A small network was trained on made-up records. Each row is its average activation on records with the value named, seen along a few directions.
Related values have similar rows: they may be neighbours, one step apart, or belong to one group.
In the rows, zero is written as 500.
Random noise pushes rows far along 14 fixed directions. That doesn't count. These rows show it; they differ only by the noise:
[486 539 589 584 466 328 381 400 516 343 384 436 394 422 365 298 526 460
 424 558 558 428 545 476 475 504 367]
[579 642 408 584 407 323 603 358 369 397 612 562 402 603 343 417 638 515
 521 642 439 476 371 390 461 384 461]
[295 380 448 530 369 549 500 540 575 489 585 514 317 439 348 518 401 390
 518 683 512 432 529 311 487 265 524]
[748 505 471 408 607 530 532 433 512 698 476 350 406 676 496 310 431 478
 490 406 520 570 617 716 660 514 416]
[554 288 698 510 452 587 505 879 521 608 388 625 529 525 664 701 392 515
 586 578 457 362 431 451 505 483 627]
[590 719 572 454 472 505 516 643 371 538 535 444 341 644 594 582 571 474
 410 572 309 416 479 544 496 502 487]
[501 587 577 384 493 565 400 585 503 648 597 358 406 399 529 578 352 558
 531 361 443 425 483 481 548 381 518]
[656 532 579 502 716 459 560 544 553 494 502 418 505 310 539 427 471 495
 452 345 439 511 532 554 556 435 630]
[560 238 563 578 534 406 354 402 545 717 600 413 537 327 362 357 424 577
 626 433 679 416 588 458 524 571 490]
[468 359 488 413 588 538 359 607 495 521 351 321 461 395 402 482 467 457
 491 316 539 454 552 556 390 479 571]
[540 653 581 396 277 549 408 716 441 623 590 469 316 736 380 573 551 711
 619 521 418 374 470 390 385 423 491]
[446 605 475 435 388 577 449 579 570 458 414 485 369 701 403 541 593 552
 476 542 471 526 621 479 358 459 485]
[610 439 493 456 496 553 523 604 605 484 540 456 675 630 605 435 402 633
 728 395 594 466 444 445 513 411 520]
[217 466 431 381 374 663 404 418 607 544 646 392 642 604 677 571 323 478
 580 540 681 458 540 451 594 541 308]
[451 499 392 344 444 626 455 435 512 808 573 475 488 543 461 702 321 568
 583 353 534 558 460 519 555 471 490]
[549 354 535 555 622 588 530 681 592 635 478 468 363 461 504 538 511 377
 420 572 414 488 718 532 462 497 668]


Values of T:
t11: [585 567 554 486 348 452 384 462 303 638 448 568 329 436 416 703 576 525
 467 492 336 524 405 519 434 411 492]
t7: [440 486 493 289 494 625 621 540 388 615 629 482 492 544 437 529 573 551
 451 458 522 527 431 578 612 526 497]
t12: [490 624 437 508 428 392 401 478 362 429 678 396 562 461 355 518 601 661
 663 368 486 383 326 302 315 423 547]
t1: [505 524 473 506 490 628 467 726 551 556 462 418 412 686 504 437 567 461
 447 541 417 491 691 571 396 589 547]
t13: [409 333 489 509 561 509 481 546 435 524 659 399 500 436 463 364 589 469
 468 511 571 450 598 507 526 679 522]
t8: [576 728 505 564 401 399 387 576 423 595 665 392 389 531 454 463 526 537
 575 530 386 348 464 413 395 570 442]
t9: [686 480 581 599 370 476 500 584 574 437 471 564 393 629 401 266 519 585
 596 601 508 518 533 447 505 365 481]
t3: [711 569 355 597 557 467 421 439 369 504 432 364 369 622 490 441 705 440
 438 460 373 593 685 652 327 486 549]
t4: [339 381 423 433 597 580 495 534 697 543 296 542 662 392 397 544 274 467
 530 305 650 593 456 517 458 688 520]
t10: [581 733 633 590 553 517 693 662 471 563 710 699 490 537 657 628 612 582
 428 637 270 495 511 447 538 648 672]
t5: [339 331 240 495 580 590 470 518 518 581 419 433 541 449 464 511 195 315
 586 373 537 520 395 488 508 523 530]
t16: [431 556 390 574 675 472 622 590 704 400 515 541 709 541 396 378 579 582
 531 429 562 504 585 415 366 821 606]
t14: [394 618 422 529 457 548 485 348 531 516 640 521 557 370 513 589 484 543
 500 467 484 579 508 418 428 439 537]
t6: [445 505 493 544 460 495 444 495 482 495 666 472 538 602 455 379 512 582
 642 561 593 355 505 410 476 673 448]
t2: [424 614 452 546 390 457 411 296 605 574 450 636 467 543 376 566 463 577
 514 545 527 573 542 441 495 576 354]
t15: [218 512 457 517 510 521 414 233 625 414 729 398 465 261 379 442 545 560
 484 482 626 540 680 396 466 426 481]
The values of T form 5 separate groups.
Q: Which other values are in the same group as t12? Give them in the order they are listed.
A: t16, t2
Q: Which other values are in the same group as t3? Give them in the order they are listed.
A: t13, t10, t5
Q: Which other values are in the same group as t6? Give them in the order they are listed.
A: t15
Q: Which other values are in the same group as t14? Give them in the order they are listed.
A: t1, t9

Values of Z:
z10: [420 539 500 437 442 532 508 315 501 595 650 518 524 535 389 441 504 553
 468 497 607 595 524 462 597 581 398]
z1: [241 384 491 405 420 593 570 443 506 571 682 495 518 558 413 446 508 357
 353 660 656 518 578 488 649 650 366]
z12: [327 542 367 634 363 415 458 570 636 408 297 574 660 480 473 609 182 433
 651 491 503 373 215 264 380 516 415]
z2: [517 627 622 535 572 434 378 536 650 425 178 591 440 321 381 695 456 583
 438 308 448 503 488 461 347 539 594]
z8: [456 308 730 421 509 528 481 712 432 136 296 518 660 429 712 362 561 527
 484 533 640 435 455 625 535 464 459]
z11: [718 624 356 660 436 449 409 505 598 631 581 336 375 580 444 369 406 490
 724 460 418 444 539 430 327 447 480]
z13: [530 829 378 525 564 420 321 457 498 271 202 406 629 567 571 567 603 494
 453 281 426 551 484 633 154 760 513]
z5: [507 589 605 400 517 499 550 538 370 314 798 206 224 511 515  44 504 369
 381 617 472 391 566 509 781 273 350]
z3: [632 546 546 524 548 298 526 276 616 547 542 587 577 424 360 329 406 616
 622 488 671 494 410 403 669 503 407]
z6: [718 265 335 380 503 656 574 645 419 526 240 525 384 906 458 506 560 485
 585 514 519 604 570 685 492 248 580]
z9: [605 572 480 394 361 644 457 639 444 598 666 309 453 916 738 402 383 545
 667 538 466 411 523 571 619 459 336]
z4: [259 661 488 204 628 701 643 747 540 516 660 279 313 462 290 406 630 550
 330 363 385 523 632 539 512 461 617]
z7: [723 485 652 499 442 471 506  45 364 514 737 605 781 524 910 573 810 803
 524 517 541 656 577 671 669 378 388]
The values of Z form a star with 4 arms.
Q: Name the neighbours of z8, in listed order.
A: z13, z9
Q: Name the neighbours of z10, in listed order.
A: z1, z5
Q: Name the neighbours of z3, in listed order.
A: z2
Q: Name the neighbours of z12, in listed order.
A: z4

Values of J:
j1: [719 303 655 513 312 556 527 583 506 687 338 662 449 939 590 423 664 560
 459 771 592 576 709 728 602 763 317]
j7: [461 392 351 461 549 514 588 674 401 372 329 472 446 464 462 630 387 352
 526 445 403 416 261 446 436 264 664]
j6: [290 444 466 449 624 615 654 652 552 368 394 589 688 634 657 606 478 308
 395 598 579 488 501 509 550 766 490]
j13: [547 358 515 560 567 521 543 427 495 462 669 357 320 373 569 358 433 354
 534 606 468 448 570 486 660 174 506]
j2: [529 400 407 472 420 493 540 442 370 360 344 566 567 550 627 500 514 379
 477 562 497 550 343 594 542 314 448]
j4: [653 429 439 559 468 504 587 306 413 488 515 528 485 600 657 522 609 339
 477 692 438 609 537 592 549 327 443]
j5: [376 371 431 555 286 451 275 283 401 854 572 473 275 478 232 576 590 461
 459 665 530 477 625 485 397 605 391]
j12: [617 395 430 596 300 522 503 499 679 364 532 543 623 789 641 359 443 515
 751 685 563 452 544 359 471 269 381]
j11: [407 445 402 571 541 529 518 488 663 439 476 585 810 581 563 455 492 585
 581 449 700 577 518 471 429 764 512]
j8: [370 571 423 532 454 479 359 474 453 646 593 439 420 596 349 490 532 555
 518 510 536 453 604 451 388 818 410]
j10: [340 573 567 622 484 492 469 473 615 569 697 516 505 624 505 530 686 477
 378 762 513 447 812 417 424 865 432]
j9: [234 711 308 363 440 635 571 537 628 584 504 558 392 593 292 611 213 500
 546 406 519 554 402 400 535 474 512]
j3: [548 588 486 594 603 341 701 647 211 407 753 572 452 366 247 463 794 603
 474 514 330 378 285 358 334 551 763]
The values of J form a ring.
Q: Going along J from j6 by way of its neighbour j10, in what order are j1, j4, j5, j11 met?
A: j4, j5, j1, j11
Q: Name the neighbours of j13, in listed order.
A: j7, j9
Q: What is the length, in steps, of the shortest route from j2 to j8?
A: 3
